A small network was shown many inputs. Here are its activations along a few directions, one row for each input.
In each table, some parts of the input vary, and every possible input appears once, in random order.
A made-up example of a description, with smaller parts first: one of 6 places along a line, together with either a single point or one of 11 places along a line or (one of 3 separate values, together with one of 5 places around a ring).
Shared parts are said once, and a part with two or three values counts as separate values.

Other details of the inputs vary at random and push rows far along two fixed directions, the same in every table; ignore that.

A family of inputs:
r1: [ 31  38   9 -30 -33 -22  -3 -49  89 -20 -13  -8 -21  12 -19]
r2: [ -14  -56   43   18   85   46   18   55 -100   52    9    0   -5   17
    8]
r3: [ 15 -30 -31   0 -17  -9 -26  16 -50  -3   4  29  40 -47   3]
r4: [-37 -63   9  40  77  52  14  42 -92  18  26  -3 -11   9  13]
r5: [ -1  61 -21 -17 -47 -33  19 -29  78 -40 -27  -8  17  19 -15]
r6: [ 13  45  -8 -48 -29 -33  28 -30  74 -39 -35  -6  -7  23  10]
r7: [  5  -1   1 -33 -22   3 -43  23 -59  18 -10  40  14 -57  27]
r8: [ 14 -19 -19 -13 -51   5 -50 -12 -40  16  11  41  51 -60 -40]
r9: [ 25 -26 -29 -41 -23 -23 -35  12 -42   4  -5  42  37 -59  20]
r10: [ 16   0 -12 -43 -32 -11 -53  19 -47  11  -7  51  19 -66  30]
r11: [ -37  -64   32   45   76   68   -1   48 -102    6   23   -4  -33   14
   20]
r12: [-46  27  10  67  61  21  39  12  29  -7  21 -41 -34  61  -3]
r13: [ 24 -30 -24 -30 -33 -16 -32   7 -48  -1 -15  31  44 -61   9]
r14: [ 29  49   2   1 -49 -31 -13 -23  74 -50 -30 -14 -13   5   2]
r15: [  3 -13 -14 -11 -28  19 -39  -5 -40  31  16  36  33 -48 -29]
r16: [-51  27  35  79  68  43  31  18  21 -19  22 -47 -62  75   3]
r17: [ 13  39 -29 -16 -38 -32  23 -30  86 -56 -25 -10   5  29  -6]
r18: [-58  33  15  10  68  31  60   9  28   4   9 -27 -52  74  19]
r19: [ 24  43  13 -16 -12 -26  -7 -15  69 -40 -17 -11 -36  16  24]
r20: [  4  52 -15 -19  -8 -30   3 -11  63  -5  -9  -2  -9   1  20]
r21: [ -1 -13 -27   1 -24  -5 -29  18 -55  12   1  29  50 -52  -4]
r22: [-52  14  30  78  71  55  38  -7  37   1  42 -46 -57  84 -36]
r23: [ 39 -84  -7 -19 -58 -51  -5 -26 -55  29  13  -2  22 -59   3]
r24: [ 27 -39 -16 -13 -46   9 -43 -14 -44   6   6  36  42 -55 -36]
r25: [ 35  63  -6  -6 -18 -45  -1 -11  97  -1 -16 -15  13  19  -7]
r26: [ 43  22  10  -9  -2 -37   7 -13  86 -18 -25 -28  -2  34  -1]
r27: [ -4  67 -23 -24 -38 -26  21 -25  77 -26 -25  -7  10  17  -4]
r28: [ 22 -42  -6 -35 -13  11 -38  -8 -40  17  16  42  15 -40 -13]
r29: [ 29 -17   0 -43 -38 -10 -49  13 -54  -6 -19  41  20 -62  24]
r30: [ 21 -24 -30 -10 -36 -14 -29  11 -51  -2  -9  31  49 -58   0]
r31: [  4  56  -8 -20 -14 -29   6 -11  57  -2 -17  -5  -7  -2  16]
r32: [-44 -75  19  62  73  82   5  26 -91  29  50   0 -20  23 -29]
r33: [ -32  -43   30   57   74   50   13   59 -102   52   21   -4   19   16
  -16]
r34: [-53 -46   9  49  65  79  -4  27 -82  51  55  11 -13  10 -23]
r35: [ 33  -1  -2 -50 -21 -24 -32  24 -43  46 -19  43  49 -57   8]
r36: [ -42  -58   24   63   70   69   -1   51 -104    7   28   -2  -26   14
   11]
r37: [-31  38  40  56  75  26  48  22  36  26   7 -51 -34  78  -7]
r38: [ 14  -3 -13 -10 -51  -7 -54  15 -52  -7  -9  37  41 -62   1]
r39: [-68  21  13  58  72  44  67  11  22 -17  19 -44 -42  93  -8]
r40: [  5  33 -13 -39 -11 -24  27 -22  71 -36 -21  -7 -14  34  15]
r41: [ 25  47   1  14 -11 -38   3  -6  84  -9 -12 -21  14  33 -17]
r42: [  0  66 -13 -51 -34 -34  20 -24  72 -17 -31   5  -2   9  12]
r43: [ 35  34  10   8 -15 -34  11 -10  74 -14 -28 -26   7  30 -14]
r44: [ 40 -38  -9  -5  -8 -13 -28  26 -46  18  -4  27  50 -31 -10]
r45: [  7  65  -2   8 -21 -18 -11 -11  74 -28  -7 -12 -22  13  11]
r46: [  1 -84 -23 -27 -57 -29  13 -33 -65   9  14   3  13 -51  10]
r47: [ 15 -23   4   1 -58 -47  11 -52  34 -21   6 -37 -40 -13  17]
r48: [-48  43  35  59  55  40  28  16  23  -3   9 -43 -59  59  11]
r49: [ 39  27  18 -10  -8 -34  11 -14  77 -15 -34 -29  -1  30  -5]
r50: [ 11  61 -30  -5 -31 -38  -5 -18  80 -17  -8  -6   9  -3   5]
r51: [-33 -83  23  35  70  77  -2  21 -92  30  42   3 -20  12 -19]
r52: [-35  -5  46  51  70  55  44 -15  30  -3  20 -52 -66  78 -23]
r53: [ -55  -67   17   20   74   71   39   38 -108   13   12   -4   -9   28
    6]
r54: [ 14 -90  -8 -10 -58 -21 -10 -48 -55  23  35   1  -1 -59 -13]
r55: [ -6  -9 -47 -40 -35  -2 -20  12 -46   7  -2  48  55 -46   3]
r56: [ 53 -34  -3 -47  -9 -26 -33  23 -42  24 -13  39  45 -43   9]
r57: [-47   0  18  26  70  38  65   2  29 -26   3 -46 -51  89   8]
r58: [ 29  58  12 -24   4 -39   9  -6  80  11 -17  -9  -9  21   9]
r59: [ 16  58   5 -31 -33 -20  -5 -43  85   0  -9   1 -17   1 -16]
r60: [  0  -1 -27  -9 -20  -4 -27  18 -48  21   1  30  43 -55   5]
r61: [ 32  43   9 -17 -42 -31 -13 -26  76 -51 -35 -17 -20   5  12]
r62: [ 16 -15 -19 -48 -33   2 -49  -8 -33  34  13  55  27 -62 -10]
r63: [-56   8  23  52  67  45  72   8  13 -20   3 -48 -45  89  -6]
r64: [ 16  37  -4 -17 -13 -31   9 -16  59 -21 -21 -12 -10   7  14]
r65: [ 17 -75 -26 -17 -64 -43  -9 -30 -55  14  15   5  17 -72  13]
Description of these inputs: one of 5 separate values, together with either a single point or (one of 2 separate values, together with one of 6 places around a ring).
Changing only the choice among 5 separate values turns r56 into r9. The same change can be made to r33. Which row results?
Answer: r21
Changing only the choice among 5 separate values turns r49 into r53. The same change can be made to r2. Which row results?
Answer: r6
Which other rows does r18 become when the place on the ring of 6 takes its other values? List them by row number.
Answer: r17, r39, r40, r55, r57
Which other rows agree with r36 in the choice among 5 separate values? List them by row number.
Answer: r7, r10, r11, r14, r16, r19, r29, r38, r45, r47, r48, r61

A family of inputs:
r66: [-25  13   9  25  30  29  -3  20 -18  13  15   3  -9  13  -4]
r67: [-15   5   7  22  40  20   7  24 -15  20   9  -2   1  16  -2]
r68: [ 58  31  21 -18 -23 -37 -33  -7  55 -11 -24  -3  -9 -11  11]
r69: [-14 -11  10   4  39  17  25  16 -19  17   0  -4   0  23  -2]
r70: [-16 -16   9  14  30   5  26  22 -28   3  -3 -15  -7  20  18]
r71: [ 10  38 -14  -9 -38 -21 -13 -18  45 -28 -14   1   0 -12   5]
r72: [  0 -28 -18 -30 -22   0 -12  -2 -41 -10  -4  25  13 -33  13]
r73: [  6  36 -14 -18 -36 -14 -11 -23  45 -22 -11   4  -1 -10   0]
r74: [  1   1  -1 -14  -2 -13  19   0   8  -4 -13  -6   1  10  11]
r75: [-10 -67  19  21   4   4  27 -34 -22  18  32 -34 -42   6  -5]
r76: [-19  69  15  17  17   8  21 -20  91 -14   2 -28 -40  57 -12]
r77: [ 18 -18 -14 -23 -10 -16 -12  18 -35  11 -13  25  42 -30   3]
r78: [ 10  -5 -15 -24  -9   2 -24  12 -28  23   1  33  36 -32  -8]
r79: [  7 -19 -19 -25 -32 -15 -14  -1 -26 -21  -9  18  12 -33  20]
r80: [-11 -29   5  59  12  33  -5  -7 -11   5  32 -17   2  16 -47]
What do these inputs look like to the network?
Answer: either one of 3 separate values or (one of 2 separate values, together with one of 6 places around a ring)
What sort of input is r68?
Answer: one of 3 separate values
Which other rows does r72 become when the place on the ring of 6 takes its other values? List them by row number.
Answer: r69, r73, r74, r76, r78
